A small network was trained on invented records. Each row is its activation on one of them, seen along a few directions.
Here are examples, each followed by its value of one field, SIKET.
Other fields move the rows too, some of them a lot.
Strong random noise was added to every row along 8 fixed directions; ignore it. To show where, here is one row again and again, with new noise each time:
[  85   92   17 -232  107  127   68  321   72  -31    4 -114  126    9
  222 -134  131  202  366 -105  202  111 -206   62  245 -185  -46  285
  -25]
[ -75 -261   58  -88   14  260   68 -145  106 -127 -165 -310  145  147
   -8  190   92    2  216  201  -31  -66  -28 -433 -183   19  -73  279
  125]
[ -81 -127   26    5  195  -64  211 -160   87  164  182  -28   11  195
  314  -68  -50 -133  -54  -54  234  115   46 -468 -338   79   70   -4
   38]
[-176  128  148 -309  175  -57 -107  304   48 -141 -197 -153 -123  599
  188  249 -133  119  -47 -481   40  -38  126 -123 -192  -54  -54  460
   38]
[ 287 -154  -55  442   84   50 -191  190  306  140  -62 -232  233    9
 -309  -77  371  -73  383  230  -68  194 -199   47  -75   57   69 -304
 -179]
[ -14  542  -84  274  296 -292 -277  523  -48  238  -87  234 -280  411
  124 -174  -14   91 -195 -497 -231   87 -143  624  131  118  270 -170
 -271]
[-236 -219  -69  100   29  293  153 -566 -127   92  -56  -99   76  -67
   54   -9   70 -181 -133  449 -220 -222  -95 -404 -223  161   82   51
  177]
[ -87  266 -141  178 -119  515 -140  104 -146 -126 -335  -74    9 -272
   22   49   95  261  206  215 -342 -163 -282  142  395  -46   -4  298
    5]
[-213  293  104   77  267  222 -105  226   59  141   69 -120  -29  320
  391 -225  -37  117  254 -325  195  154 -209 -200  -76 -109 -168  417
   33]
[-255  227  107 -227  219  146 -225  298  -75 -140 -423 -221 -109  663
  -36   76   74  228  182 -216 -435 -203 -256  376  177   47  -21  526
   51]

[ 155 -134  -94  439 -241  111  -62   96  113 -305 -498 -115 -141   27
 -366  616  -61  129   18  317 -455  -89  137  -85  -54  379  231 -247
 -152]	debu
[ 333   74 -115  334  -64 -305  397   39   88   70   38  151 -148  -83
  216   35  -53   62  -41   11  -83  211   17   70   65  247  336 -486
 -165]	zigod
[ -89   -3   30 -319  -92  149  246   42  -17 -407 -375  -57 -239  221
  148  370 -274  361  162  -69 -100  -22    2 -107  234   65  -76  405
  136]	mes
[ -68  309  103   30  -63  393 -347  -28 -223    3 -171 -244  126  -41
  -85 -122  206    7    3   45 -219 -247 -219  362   81 -254 -203  469
  156]	zigod
[ 303 -161  -38 -237  -22 -106  214   60  124   70  153  -39  158 -126
   -6 -223  320   31  348   30  184   19 -139  581  252  -46  125  -89
 -104]	dima
[-247  310  -25  651  166  414 -478   20    0  151 -382 -273   53  359
 -320 -129  237    5  245   86 -595 -134 -399  168  -89  254 -112  217
   -4]	sofeg
[ 394    9 -224 -289 -184 -186  295  170 -106  -70  -18  154  115 -528
  -82  -35  190  107   -6   98   29  -11  -48  403  479  -27  272 -298
 -174]	sofeg
[-332  228  -14  472  232  508   50 -368  -55  417  390   28   58 -207
  379 -643  -32  -54  191  172  294  188 -459 -327 -118 -118 -300  154
  213]	mes
[  88  -65 -122 -353 -144  -43  103 -249 -303   22   68  143   81 -503
 -121  -66  136 -173 -356  190    3 -354   37  192   57 -171  114 -104
   85]	faraz
[  26   59   23 -536 -275  574   86  251  -69 -522 -192 -171  158 -415
  200  228  -73  466  374   30  366  -46  -40 -128  467 -457 -359  748
  243]	mes
[  81  489    0  -32   14  306 -148  358 -137  220  280  138  118 -610
  305 -679  131  154  227  -62  424  154 -369  452  507 -414 -207  191
  -59]	debu
[ 130  398 -120  265  105 -120  448  475  103  -16  139  431 -372  -13
  726 -151 -335  437  330 -298  167  403 -203   11  548  294  213  -85
 -192]	faraz
[  68  -49 -128 -527  -33   19  547  122 -108 -358 -272   23  -79   19
  304  204  -62  417  288  117 -182  -88  -94   71  523  137  241  303
   11]	zem
[ -10 -222   -6 -155  -91  313  131 -295  -42  -59  -22 -177  184 -310
  -49  -47  117  -79  179  347    4 -178 -115 -285    1  -51 -187  203
  212]	faraz
[ 153 -191  -30    8  -53   30  -91 -118   89 -116  -80 -173  151    7
 -346  109  242 -154  -43  179 -193 -100    9  126 -190   -7  -72 -171
   28]	fefal
[ 216 -109  -22   92   27    2 -114  -56  103   26  131  -22  118   -4
 -125 -126  215 -136    7  139   17   73 -131  234  -43    9  -39 -184
  -72]	fefal
[-253   -4  135   86  -12  368 -474 -263 -201   34 -102 -168   44  -15
 -259  -57  125  -96  -82  183 -249 -236 -121  142  -53 -171 -215  308
  128]	zem
[  72 -149  165 -156   -2 -573 -165   93  190  110  465  169    9   13
  -51   11 -105 -282 -456 -339  547  215  467  -24 -370 -292  -90 -326
  -45]	zem
[ 229 -306  150 -636   52 -357  250  197  156 -118   14 -128   80  186
 -101    7   92  -11   89  -44  232   39   69  218   58  -59   27  -27
  -31]	debu
[ 137 -311   81  308   57  131  -13 -148  381  -11   60 -288  159  245
 -187  -11  179 -118  342  222  -15  207 -166 -274 -325  106 -196 -144
    4]	fefal
[ 224  103 -228  290 -145  189   89  108   77  -64 -232 -118   63 -262
   19  253  -19  110  190    6  -34   36  -19 -350  -44  132  113  -73
 -149]	sofeg

Which value of SIKET does each new row have?
[-179 -462  120 -334  253  -46  315 -654  -84  208  324 -113  136  129
    7 -411  202 -264   84  404    0  -96 -196 -123 -162   40    3  -58
  221]	zem
[ 125  204  -33  -68  -36   24  145  347   65  -47  144   20  -74 -195
  392  -18 -127  226  213 -364  416  276   57 -274   83 -211  -49  148
 -101]	zem
[  36  -71   16  405  -83  433  -68  -96  147   51  106 -231  219 -353
   -6  -13   58  -79  252  260  317  115   32 -611 -374 -106 -216   50
   43]	debu
[ 148  575 -104 -448 -161  115 -162  547 -347 -112   72  304   30 -606
  172 -143    5  286 -158 -342  263 -197   -8  619  566 -559  -52  348
  -30]	faraz
[-104  432   -9 -144  -25  261 -180  196 -199   19   77  154  123 -403
  250 -289   15  133  -55 -204  199  -96 -171  312  375 -364 -171  333
   40]	sofeg
[ -49 -228  -11 -430  -86   88  237 -306 -162 -367 -173  -62  -11  158
   -4  244   -8   -8 -164  202 -277 -279   77    2    5  104    5  185
  194]	fefal
[ 153 -139  -20 -190 -127  336  205  214  107 -426 -234 -211  120  -97
   -3  190   35  387  577  179  114  103  -90  -87  350  -97 -167  330
  113]	mes
[  -5  105  155  123  134   21   12  314  252   97  199 -102  -27  153
  217 -153 -104   88  250 -250  394  298  -46 -204 -127  -70 -213  115
  -56]	debu
